These are the activations of a small neural network, seen along a few directions. Each row is one input.
In each table, some parts of the input vary, and every possible input appears once, in random order.
A made-up example of a description, with smaller parts first: one of 4 places along a line, together with either a single point or one of 9 places along a line or (one of 2 separate values, together with one of 8 places around a ring).
Shared parts are said once, and a part with two or three values counts as separate values.
(in the rows, 128 means zero)

Other details of the inputs shift rows strongly along two fixed directions, in all tables alike. That doesn't count.

Rows:
R1: [103 127 141  45 138 117  83 141  92 163  16 135]
R2: [182 139 138  57 133  57  54 130  39 140  52 155]
R3: [ 94 128 154 102 123 173 198 168 184 176 103 126]
R4: [150 129 114 112 204 123  67 127 189  99 164 161]
R5: [152  58  92  96 187  85  57  85 149  87 181 174]
R6: [124 132  94 143 182  83  53 126 225  89 207 199]
R7: [148 179 172 149 133 119 161 161 151 130 156 171]
R8: [127 132 114 144 107 176 151 149 115 148 187  78]
R9: [123 130  48  98 157  54  12  75 100  96 129 136]
R10: [135  82 148  48 157 105  39 163  15 135 116  91]
R11: [ 95 145 182 126 106 172 133 195 128 165 132 134]
R12: [107 102 148  93  80 180 151 119  11 165  81  71]
R13: [106 110 163 103 130 185 184 132 158 154  81 155]
R14: [230  97 119 100 166  90  84 100  91  98 139 182]
R15: [133  99 167 153 130 201 166 171 154 133 190 151]
R16: [ 32 169 129 144 103 123 170 119 140 141 140 115]
R17: [172 180 106 167 108 130 183 121 145 133 169 130]
R18: [192  79  72 139 132  85  77  92 121  59 150  85]
R19: [ 66 180 133 123 117 165 169 124 125 153  78 103]
R20: [ 72 155  93 177 110 141 195 122 213 133 206 127]
R21: [ 48 126 133 122  79 148 199  92 109 154  97 118]
R22: [211 184  69 145 153  76  49  89 106  88 145 166]
R23: [122 122 104 105 127 168 144  77 107 136  73 120]
R24: [165  91 139 118 132  77  53 134 132  76  96 140]
R25: [145 216 131 191 117 132 175 124 150 116 174 150]
R26: [138 117 138 227 195 145 167 154 226 194 165 155]
R27: [ 84 156 146  98  75 156 116 147  28 175  68  75]
R28: [ 96 103 197 119  91 111 156 164 110 113  74 104]
R29: [197  35 114  84 148  63  56 123 104  76 120 100]
R30: [169 117 150  61 111  86 142 150  56 168  79 121]
R31: [127 171 127 232  93 145 155 128 223  72 160 142]
R32: [ 40 116 165  68 122  91 131 146  93 156  91 120]
R33: [116 178 127 205 136 188 142 152 174 109 243 118]
R34: [131 142 102 236 170 145 165 112 180 193 143 116]
R35: [ 96 131 156 143  75 116 151 120  85 103  73  73]
R36: [195  43 132 136 147 107  90 108 144  53 140 149]
R37: [123 121  84  67 129 130 118  99  83 154  67  77]
R38: [121 103 100 138 166 105 125 138 230 112 232 161]
R39: [115 106 156 171  60 160 205 104 122 104  85 103]
R40: [ 70 200 128 141  97 175 168 127 161 163  66 131]
R41: [228 140  79 155 151 111 103  64 111  83 172 166]
R42: [ 99 103 175  97  98 174 179 205  99 183 135  90]
Description of these inputs: one of 2 separate values, together with either a single point or (one of 4 places along a line, together with one of 5 separate values).
Q: Changing only the choice among 2 separate values turns R31 into R24. The same change can be made to R34. Which row results?
A: R26
Q: Changing only the choice among 2 separate values turns R6 into R9. The same change can be made to R13. Which row results?
A: R23
Q: Which other rows does R41 become when the choice among 2 separate values takes its other values? List them by row number.
A: R14

Rows:
R43: [138 125 130 116 115 147 156 125  80 152  92 102]
R44: [154 130 117 137 184 124  77 141 165 113 203 165]
R45: [149 105 117 130 141 103  86 117 108  93 171 129]
R46: [133 129 127 114 110 134 155 111  87 165  91 111]
R47: [ 98 156 149 124  97 111 168 124 113 163  62 124]
R48: [187 103 108  92 132 115  85 118  75 118 118 116]
R49: [137  89 120 127 152 127 112 122 141 111 123 121]
R50: [158 125 107 111 149  85  83 109  94 111  92 123]
R51: [116 161 124 184 157 165 147 155 202 137 189 145]
R52: [169  91 114 142 158 124  88 131 187  82 175 148]
R53: [110 146 144 180  91 154 172 154 171 116 171 122]
R54: [ 62 134 129  73  99 131 177 136 123 154 102 115]
R55: [146 129 149 127 119 151 161 135 114 138 141 141]
R56: [146 114 116  86 150 107  60 143  92 135 119 118]
R57: [143 141 100  92 136 119  68  88  82  92 115 105]
R58: [126 109 111 125 124 111 107 115  79 118 115  88]
R59: [119 160 159 143  93 129 168 154 150 133 102 139]
R60: [120 139 164 106 111 106 143 137  97 137  85 141]
R61: [104 134 122 155 107 123 147 115 127 136 135 108]
R62: [ 93  97 181 100 107 141 166 148 114 147  88 127]
R63: [150 137  87 149 185 114  72 118 173 126 187 149]
R64: [105 131 140 188 130 160 185 133 231 130 167 152]
R65: [ 80 156 129 142  99 163 160 114 140 138 101 154]
Q: What is each input in this table made of?
A: either one of 3 separate values or (one of 4 places along a line, together with one of 5 separate values)
Q: Which other rows does R64 become when the choice among 5 separate values takes its other values? List them by row number.
A: R46, R47, R61, R63

Rows:
R66: [107 131 151 167 131 178 165 163 209 101 222 148]
R67: [ 92 134 155  58 112 104 101 153  74 158  45 121]
R68: [169 158  57 153 179 106  62  82 120 114 177 134]
R69: [174 134  92 142 118  98  89  76  91  63 130 113]
R70: [135 122 123 184 148 144 162 131 251  96 211 189]
R71: [183 118  76 155 122 108  94  65 113  70 135 121]
R72: [172  82  96 104 177 140  84 125 137 114 176 128]
R73: [122 102 117  75 160  84  48 121 109 100  99 134]
R74: [ 64 101 175 105  82 182 196 161 117 166 103 105]
R75: [147 165  69 138 147  96  66  97 112 105 168 121]
R76: [ 48 159 124 148  73 152 198 114 116 169  88  92]
R77: [197 176  85 196 126 126 110 101 164  61 196 150]
R78: [202 148  74 192 144 137 126  76 166  78 171 138]
R79: [ 84 135 189 184  99 157 203 182 191 133 156 127]
R80: [ 93 133 172 123 104 155 220 149 158 176  95 141]
R81: [121 107 158  72 125 152 127 151  58 172  98 110]
R82: [126 135 143 161 142 126 155 141 216  93 196 176]
R83: [144 138 158 189 143 153 159 169 187 144 178 150]
R84: [146  72 139  87 140 104 105 137  70 156  72  91]
R85: [144 107 146  61 140  96 104 123  58 160  72 137]
R86: [ 94 114 176 186 103 164 205 168 200 144 150 129]
R87: [124 141  73 128 144  90  71  84 101  97 149 104]
R88: [ 81 147 183 117  84 180 192 188 129 163 136 121]
R89: [149 117 117  80 175  98  50 121  97 138  93 147]
R90: [ 80 100 145  80 118 115 116 129 106 150  52 122]
R91: [ 69 141 165 114 111 160 188 154 153 182  62 129]
R92: [167 117 118  88 153  82  75 130 117 107 141 157]
R93: [171 102 129 117 150  88  64 151 110 110 148 124]
R94: [ 96 137  97  91 112 118 133  92  46 176  51  71]
R95: [139 168 138 143  78 146 173 106  63 146  68 109]
Q: What is each input in this table made of?
A: one of 5 places around a ring, together with either one of 2 separate values or one of 4 places along a line
Q: Changing only the place on the ring of 5 turns R82 into R80. The same change can be made to R87. Which row results?
A: R94
Q: Which other rows does R69 become when the choice among 2 separate values takes its other values? List them by row number.
A: R87
